A small network was shown many inputs. Here are its activations along a few directions, one row for each input.
Each table varies a few parts of the input and shows all the possible inputs, shuffled.
A made-up example of a description, with smaller parts first: one of 2 separate values, together with either a single point or one of 9 places around a ring or (one of 5 places around a ring, together with one of 6 places along a line).
Shared parts are said once, and a part with two or three values counts as separate values.

Other details of the inputs vary at random and push rows far along two fixed directions, the same in every table; ignore that.

Rows:
x1: [ 10  17 -25  35 -22   3 -51 -36   6 -23  -6  -6  -9  15  24 -12]
x2: [  -7   43   59 -103  -11  -23   97   22   33   33   -1   59  -28   55
  -12   59]
x3: [   7   42   60 -110   -5   -4  106   11   19   45  -11   69  -34   44
  -12   72]
x4: [-33 -42  17  14   5  17  44  78  49  35  40 -19  58 -78   0 -47]
x5: [  2 -46 -24  36 -23  19  43  85  27  32  33  -5  63 -56  28 -53]
x6: [-11 -10 -23  25  22 -23 -40 -30 -33 -29  -8 -18 -17  17 -15   4]
x7: [-29 -37  30  23   2  11  18  93  50  38  45 -25  46 -75   5 -48]
x8: [ 25   7 -22  19 -26  24 -30 -51 -13 -19 -19  -4   4   9   8   3]
x9: [  9 -49 -25  28 -23  34  45  85  20  28  35  -8  63 -62  29 -56]
x10: [ 35   9 -23  17 -23  34 -26 -52 -17 -23 -20  -1   3  -1   5  11]
x11: [ -7   3 -15  34  24 -23 -58  -8 -29 -21 -12 -23 -30  20 -14  -7]
x12: [-12  13  16  -1  10  24 -29 -66   9 -13 -17 -18  -7 -11 -12  11]
x13: [ 24  46  30 -64 -39 -39  72  49  21  41   0  71 -37  86  27  47]
x14: [-10   2 -18  19  20 -27 -47 -19 -31 -25 -12 -13 -30  20 -10  -1]
x15: [ 10  -8 -16   6  27 -13 -30 -45 -45 -23 -17 -10 -10   9 -17   0]
x16: [-27  23  19   7   3   1 -53 -38  25 -20  -6 -21 -10  -4  -7   8]
x17: [ 13  -7 -17   7  32   0 -27 -44 -54 -27 -12  -8  -9  -3 -10  10]
x18: [  1  -5 -24   8  27 -14 -34 -33 -35 -30 -12 -18 -15  16 -17   1]
Each input here is: one of 3 separate values, together with one of 6 places along a line.
Q: Changing only the place on the line of 6 turns x3 into x4. The same change can be made to x10. Which row results?
A: x5

Rows:
x19: [  0  30  23 -22  -6 -21  -3   6  14   9   0  16 -25  32   6  20]
x20: [ 16  20 -14  -3  -2   2 -10 -48 -14 -11 -20   8 -20  33  11  19]
x21: [  8  21 -23   1 -14  -9  -8 -37 -16 -17 -23  13 -30  53   7  22]
x22: [  2 -16  34 -12  -9   5  61  90  22  43  22  18  12 -34   3  -7]
x23: [ 19 -22  14 -14   3  -9  56  87  -1  40  22  20  17 -24  13 -16]
x24: [  8  11 -14 -11 -17 -15  -8 -17 -19 -16  -6  17  -7  42  -8  16]
x25: [ -6 -16   3  11 -12  26  38  33  28  21   8   0  20 -33   9 -13]
x26: [  5 -14 -20  35   3  32 -23 -24   5 -10  -3 -27  16 -41  14 -23]
x27: [ -4  41   9 -34 -16 -14  16 -27  23   6 -12  25 -28  54  12  31]
x28: [-16  20  32 -43   9 -14  34  -5   5   8 -11  23 -28  33 -23  38]
x29: [-33 -16 -11  35  25   1 -47 -20  12 -17   7 -44  12 -29  -6 -29]
x30: [ 11 -13  -7  46  13  22 -54 -12  -8 -15   2 -37   8 -50   5 -25]
x31: [ -5 -34   7 -26  22 -15  70  73  -4  36  21  15  22 -24  -2 -15]
x32: [  0  29  16 -18 -20   7 -19 -49   3 -17 -15  11 -14  32 -16  33]
x33: [  9 -21 -21  26   0  15 -27 -11 -13 -12   9 -20  33 -27   2 -24]
x34: [  7 -22  11 -22 -10  13  47  51  12  24  22  12  38 -37   2 -16]
x35: [ 16  24  -2  -7  -7 -25 -15  -9 -24 -10 -17  19 -39  51  -2  24]
x36: [-17 -32 -36  53  24  -3 -48 -15 -25 -31  -1 -40  10 -25 -12 -30]
x37: [ -5  35  14 -37 -19 -16  -7 -31  14  -5  -3  19 -12  49  -3  25]
x38: [-14 -24 -17  42  32  20 -52 -36 -13 -26  -2 -49  14 -52 -11 -29]
Q: Changing only one part turns x32 into x22. The same change can be made to x37. Which row results?
A: x19
Q: What is each input in this table made of?
A: one of 4 separate values, together with either a single point or one of 4 places along a line
Q: List by row number the other rows that have the choice among 4 separate values in common with x27.
A: x20, x21, x25, x26
Q: Change only the place on the line of 4 in x30. List by row number the other rows that result.
A: x22, x23, x35
